These are the activations of a small neural network, seen along a few directions. Each row is one input.
In each table, some parts of the input vary, and every possible input appears once, in random order.
Descriptions start from the smaller parts, as in this example, which fits no table here: ring(8) and (point or ring(11) or (values(3) and line(4))).
Shared parts are said once, and a part with two or three values counts as separate values.

Other details of the inputs vary at random and push rows far along two fixed directions, the same in every table; ignore that.

A family of inputs:
row 1: -4, 7, -35, -14, -14, -3, 11, -31, 12, -3, 4, -19, 14
row 2: 7, -30, -85, -13, -29, -33, -13, -2, -42, 33, 29, 17, -10
row 3: -4, -30, 37, 18, 36, 5, -2, 38, -15, -15, 11, 32, -10
row 4: 15, 65, 44, -1, -21, 24, 10, -28, 33, -12, -19, -42, 29
row 5: -21, -27, 25, 19, 22, -19, 8, 27, -2, -6, 20, 54, -26
row 6: -9, -61, -17, 22, 37, -19, -5, 47, -28, 8, 7, 51, -33
row 7: 16, 64, 51, -22, -36, 19, 3, -27, 17, -19, 25, -25, 20
row 8: 24, 43, 35, -34, -4, 43, 0, -22, 8, -31, 5, -52, 38
row 9: 1, 35, -2, -5, -25, -7, 10, -29, 19, 1, 5, -15, 16
row 10: -17, -22, 36, 41, 40, -13, 16, 23, 15, -4, -21, 33, -5
row 11: -24, -66, -27, 32, 51, -22, 16, 27, 3, 4, -23, 36, -24
row 12: -8, 33, 113, 24, 42, 27, 19, 10, 47, -43, -13, 4, 14
row 13: -9, 19, -2, -27, -67, -34, -30, 11, 8, 1, 6, 8, 46
row 14: 30, 48, 41, -5, -29, 15, -2, -18, 3, -1, -5, -22, 27
row 15: 11, -21, -70, 8, -34, -37, -16, -6, -34, 59, -9, 11, -32
row 16: 16, 4, -36, 13, -17, -25, 4, -18, -1, 32, -26, -6, 16
row 17: -17, -37, 19, 4, 54, 15, 7, 33, -2, -26, 2, 20, -15
row 18: -5, 8, -43, 5, -28, -26, 8, -23, 2, 21, 0, 1, 7
row 19: 22, 12, -23, 3, -33, -13, -5, -8, -16, 28, -11, -4, 3
row 20: -36, -69, -33, 7, 43, -15, 8, 32, -20, -9, 23, 46, -26
row 21: -8, 6, -18, -27, -64, -46, -31, 14, 3, 9, 5, 16, 39
row 22: 14, 13, -22, -1, -32, -10, -14, -13, -15, 34, -4, -5, -19
row 23: -1, -6, -50, -3, -10, -4, -1, -24, 2, 21, -19, -25, -12
row 24: -1, 13, -27, -5, -14, 12, 0, -29, 9, 9, -18, -36, -3
row 25: -38, -64, -33, 22, 45, -27, 18, 19, 3, -4, 3, 49, -25
row 26: -15, -41, 23, 9, 53, 12, 7, 31, -7, -25, 1, 21, -5
row 27: -8, -3, -50, -9, -16, -8, 10, -28, 4, 4, 1, -12, 12
row 28: 21, 58, 46, -27, -23, 45, -17, -18, 5, -16, 20, -45, 1
row 29: 13, 17, -18, 1, -37, -7, -12, -14, -15, 33, -5, -10, -17
row 30: -24, 37, 112, 24, 35, 35, 13, 8, 47, -39, -8, -7, -15
row 31: 16, 51, 27, 0, -18, 12, 9, -25, 28, -3, -19, -35, 23
row 32: 12, 2, -32, -21, -7, 16, -3, -10, -14, -1, -3, -28, 13
row 33: -5, -54, -3, 36, 30, -35, 2, 38, -21, 21, -9, 62, -24
row 34: -26, -41, 16, 5, 50, 14, 0, 29, -5, -16, 7, 15, -38
row 35: -37, -18, 52, -3, -6, -34, -20, 53, 21, -26, 11, 55, 18
row 36: 29, 2, -29, -12, -20, -2, -15, -4, -28, 17, 7, -6, 13
row 37: -23, -68, -25, 36, 51, -22, 16, 25, -2, 5, -25, 40, -13
row 38: 28, -1, -33, 4, -29, -26, -7, -8, -24, 36, -10, 5, 8
row 39: 5, -2, -44, -23, -9, 13, -13, -14, -17, 13, 2, -26, -11
row 40: 23, 5, -29, 2, -30, -19, -5, -6, -17, 31, -10, -1, 0
row 41: -11, 19, 102, 11, 54, 43, 22, 6, 49, -58, -12, -8, 18
row 42: 2, 18, -16, -36, -11, 20, 0, -21, -2, -18, 27, -24, 17
row 43: -6, -30, 33, 14, 38, 5, -1, 41, -10, -16, 12, 29, -21
row 44: 15, 5, -29, -14, -25, 3, -21, -7, -25, 23, 13, -18, -18
row 45: 6, 46, 28, -44, -12, 41, 4, -27, 14, -40, 31, -45, 28
row 46: -28, -25, 21, 37, 36, -15, 7, 21, 14, 7, -15, 29, -39
row 47: -2, 5, -52, 2, -26, -30, 6, -24, 0, 25, 0, 6, 5
row 48: 2, -5, -44, -19, -11, 13, -11, -13, -19, 13, 1, -27, -11
row 49: -28, -19, 28, 35, 37, -9, 7, 20, 17, 3, -15, 30, -37
row 50: -26, 11, 83, 11, 50, 41, 13, 7, 43, -45, -8, -8, -18
row 51: 8, 21, -12, -8, -38, -11, -1, -17, -9, 12, 17, 1, 6
row 52: 18, 58, 47, -24, -26, 46, -16, -17, 3, -16, 19, -47, 2
row 53: 19, 1, -29, -23, -3, 12, -5, -13, -16, 0, -2, -23, 22
row 54: 10, -39, -91, 8, -6, -33, 4, -16, -17, 39, -29, 0, 9
row 55: -22, -24, 32, 6, 27, 4, 2, 31, -8, -25, 38, 36, -19
row 56: -23, -23, 35, 24, 50, 13, 20, 19, 25, -28, -19, 12, -7
row 57: 15, -4, -43, -23, -7, 8, -4, -10, -16, 5, -3, -27, 10
row 58: 10, 7, -33, -5, -6, 5, 7, -23, 11, 5, -23, -25, 15
row 59: 12, 4, -48, 12, -19, -24, 3, -16, 0, 34, -27, -4, 6
row 60: 16, 57, 40, -35, -27, 35, -6, -21, 7, -30, 41, -30, 22
row 61: 26, 42, 28, -20, -22, 32, -9, -9, -3, -14, 12, -34, 19
row 62: 28, -10, -43, -9, -21, -12, -15, -2, -34, 24, 6, -3, 9
row 63: -4, 4, 76, 20, 30, 11, 8, 29, 14, -22, -2, 27, -14
Each input here is: values(3) and (point or (line(4) and ring(5))).
The inputs of row 62 and row 36 match in every part but the values(3) part. If row 43 is changed in the same way as row 62 into row 36, which row does it become? -> row 6
The inputs of row 29 and row 22 match in every part but the values(3) part. If row 30 is changed in the same way as row 29 into row 22, which row does it become? -> row 49
Which other rows does row 14 become when the line(4) part takes its other values? List them by row number. -> row 19, row 29, row 51
Which other rows does row 1 become when the line(4) part takes its other values? List them by row number. -> row 11, row 23, row 54

A family of inputs:
row 64: -27, -29, 6, 11, 28, 0, 11, 15, 13, -12, -15, 14, -17
row 65: 27, 37, 16, -17, -35, 28, -9, -23, -12, 0, 8, -38, 16
row 66: 20, 56, 20, -10, -12, 27, 5, -45, 19, -1, -5, -47, 9
row 67: 6, -20, 32, 5, 26, 8, -2, 27, -8, -9, 3, 21, -19
row 68: -8, 9, 65, 26, 41, 30, 11, 4, 19, -23, -9, -5, -4
row 69: 20, 10, -35, -25, -21, -4, -8, -19, -2, 5, -2, -24, 27
row 70: 16, 56, 18, -27, -27, 28, -5, -16, 5, -18, 20, -37, 27
row 71: 19, 23, -17, -21, -39, 11, -16, -16, -13, 15, 1, -31, -4
row 72: 17, 63, 32, -12, -46, 7, -1, -15, 18, -7, 5, -24, 32
row 73: 20, -24, -90, -2, -47, -61, -17, -3, -31, 57, -16, 22, 10
row 74: -22, -60, -50, 35, 34, -31, -1, 21, -14, 35, -24, 31, -43
row 75: 12, 18, -41, -10, -24, 5, 12, -24, 1, 6, -11, -26, 16
row 76: -27, -29, 7, 6, 25, -4, -3, 21, 11, -16, 3, 17, -13
row 77: 1, -9, 34, 20, 45, 10, 8, 13, 13, -8, -18, 8, -12
row 78: -6, -23, 19, 10, 21, 0, 3, 16, -11, -2, 14, 27, -35
row 79: -3, -6, 36, 13, 22, 15, 6, 28, -5, -16, 12, 16, -23
row 80: 21, 42, -11, 1, -14, 16, 6, -27, 6, 10, -11, -41, 10
row 81: 23, 15, -29, -30, -26, -2, -15, -12, -15, 11, 6, -18, 22
row 82: -18, -8, 47, 8, 29, 17, 6, 13, 15, -34, 11, 5, 11
row 83: -18, -8, 34, -1, 27, 6, 1, 14, 3, -20, 24, 23, -14
row 84: 10, -4, -66, -3, -51, -49, -10, -19, -18, 47, 0, 15, 2
row 85: 12, 41, 18, -17, -21, 32, 10, -36, 16, -18, -9, -46, 35
row 86: 2, -22, -91, 0, -56, -57, -21, -3, -25, 60, -14, 17, -2
row 87: -22, 1, 47, -5, 22, 15, -8, 23, 10, -27, 13, 8, -9
row 88: 10, 21, -30, -19, -25, 4, 11, -40, 7, 6, -6, -28, 12
row 89: -20, -20, 14, 4, 28, -3, 8, 7, 12, -18, 15, 19, -10
row 90: -16, 9, 56, 5, 32, 23, 12, 19, 26, -44, 15, 3, 5
row 91: -17, -15, 38, 25, 8, -19, -1, 26, 3, -6, 0, 38, 1
row 92: -11, -55, -30, 13, 34, -21, 13, 20, -6, 5, -20, 33, -13
row 93: -22, -67, -47, 18, 22, -32, -8, 32, -36, 21, 9, 48, -18
What is each input in this table made of? -> values(5) and (point or line(5))
The inputs of row 85 and row 92 match in every part but the values(5) part. If row 93 is changed in the same way as row 85 into row 92, which row does it become? -> row 81
List by row number the other rows that have the values(5) part in common with row 86. -> row 64, row 71, row 74, row 76, row 87
Which other rows does row 90 become when the values(5) part takes its other values? List them by row number. -> row 69, row 76, row 82, row 89

A family of inputs:
row 94: -19, -4, -65, 5, -39, -33, 2, -16, 9, 14, 4, -9, 31
row 95: 27, 6, 19, -9, 29, 4, 14, -23, 8, -5, 6, 2, 10
row 96: -24, -12, -61, -10, -39, -32, 5, -33, 4, 12, -11, 2, 24
row 97: -10, 25, 18, 7, -11, 29, 14, -38, 5, 4, 1, -25, -24
row 98: -3, -4, 4, -21, 8, 45, 0, -18, -4, -21, -11, -40, 16
row 99: 3, 34, 20, -7, 2, 17, -3, -36, 16, 9, 7, -24, -35
row 100: -5, 6, -3, -14, 26, 36, -5, 16, -5, -22, -4, -26, 9
row 101: -28, -67, 75, 44, 42, -40, -20, 97, -22, -3, 6, 98, -39
row 102: -56, -43, 64, 9, 22, -28, -11, 66, 10, -40, 44, 87, -13
row 103: 9, 5, 6, -36, 21, 33, -17, -16, 7, -16, -6, -40, 5
row 104: 3, -40, -77, 37, -5, -55, -10, 33, -33, 61, -42, 36, -11
row 105: 27, 28, 31, -3, -18, 1, -4, 4, 22, 6, -36, -17, 5
row 106: -24, 37, 4, -12, -16, -4, 9, -4, 32, -19, 5, -8, 32
row 107: -7, -45, 21, 50, 63, -2, 30, 28, -5, -21, 12, 43, -2
row 108: 2, 27, -40, -37, -50, -18, 1, -29, 31, -1, -4, -21, 24
row 109: 3, 37, 37, -16, -38, 13, -18, 1, -18, 4, 49, -4, -27
row 110: -6, -2, 61, 28, 11, 8, 5, 8, 13, -3, -39, 10, 6
row 111: 13, 5, 1, -37, 10, 36, -5, 0, 8, -26, -8, -42, 1
row 112: 36, 43, 62, -20, 16, 34, 28, -16, 28, -41, 7, -21, 20
row 113: -35, -3, 36, -11, 23, -18, 3, -2, 44, -25, 4, 17, 4
row 114: 19, -7, 35, -8, 2, -9, -2, 25, -31, -14, 45, 39, 8
row 115: 26, -23, -75, 2, -15, -19, 19, -38, -36, 32, -9, 4, 20
row 116: -4, 49, 10, 7, -4, 24, 8, -15, 4, 2, 9, -24, -24
row 117: -21, 9, 34, 40, 22, 24, 12, 0, 11, -12, 15, -5, -35
row 118: 16, 28, 29, 29, -19, 6, -7, 1, 11, 5, -28, -24, 26
row 119: -15, -94, -70, -7, 8, -30, -36, 59, -65, 25, 25, 56, -30
row 120: 2, 5, -1, -5, 8, 42, -6, -2, -1, -25, 1, -49, 22
row 121: 12, -4, -77, -5, -29, -18, 1, -24, -14, 44, -4, -11, -49
row 122: 27, -1, -35, 0, -24, -33, -22, -16, -4, 53, -40, -6, 3
row 123: 31, 7, -64, 0, -6, -13, 17, -15, -27, 25, 1, -1, 23
The inputs of row 123 and row 106 match in every part but one. If row 114 is changed in the same way as row 123 into row 106, which row does it become? -> row 102
What is each input in this table made of? -> values(5) and (point or ring(5))
Which other rows does row 103 become when the values(5) part takes its other values? List them by row number. -> row 95, row 99, row 113, row 122
List by row number the other rows that have the values(5) part in common with row 117. -> row 97, row 99, row 109, row 116, row 121

A family of inputs:
row 124: 20, 49, -68, -39, -72, -5, -10, -67, 11, 30, -16, -62, 26
row 125: 1, 43, 80, 17, 33, 56, 19, -8, 39, -39, -26, -44, 16
row 126: 2, 37, 89, -34, 11, 39, -8, 14, 27, -57, 18, -17, 27
row 127: -28, -46, 3, 41, 63, -8, 18, 17, 16, 9, -31, 28, -53
row 128: 18, 59, 111, -1, -4, 22, 9, 0, 23, -37, 24, 3, 24
row 129: -9, -29, -17, 23, 43, 20, 12, 5, -16, 5, -1, -1, -43
row 130: -26, -32, 36, 30, 13, -39, -9, 44, 2, 12, 1, 66, -40
row 131: 23, 34, -25, -22, -26, 8, 14, -50, 8, -2, 2, -35, 37
row 132: 2, 30, 83, -29, 26, 52, 1, -1, 32, -56, 3, -32, 22
row 133: -40, -58, 2, 34, 47, -14, 10, 36, 6, -12, -16, 37, -8
row 134: 24, 42, -19, -27, -42, -4, 6, -35, 4, -3, 18, -21, 42
row 135: 16, -65, -104, 8, 21, -23, -4, 3, -40, 49, -32, 5, -28
row 136: -5, -47, 34, 12, 26, -22, -18, 59, -22, 2, 8, 59, -24
row 137: 3, 55, 111, 6, -16, 25, -8, 19, 25, -35, 6, -6, 29
row 138: -20, -48, -93, 3, -24, -64, -11, 8, -16, 46, -5, 39, -22
row 139: 44, 61, -46, -36, -96, 1, -30, -41, -37, 39, 26, -45, 17
row 140: -3, -32, -109, 0, -46, -51, -15, 2, -30, 44, -10, 12, 19
row 141: 27, 52, -68, -49, -82, 8, -20, -47, -23, 20, 29, -55, 28
row 142: -39, -57, -2, 19, 52, 3, 8, 29, -11, -15, 18, 35, -39
row 143: -10, -49, -1, 44, 74, -4, 35, 13, 0, 0, -16, 36, -30
What is each input in this table made of? -> line(4) and values(5)
The inputs of row 129 and row 143 match in every part but the values(5) part. If row 139 is changed in the same way as row 129 into row 143, which row does it become? -> row 128
Which other rows does row 125 become when the line(4) part takes its other values? List them by row number. -> row 133, row 137, row 140
Which other rows does row 141 become when the values(5) part takes its other values? List them by row number. -> row 126, row 134, row 138, row 140
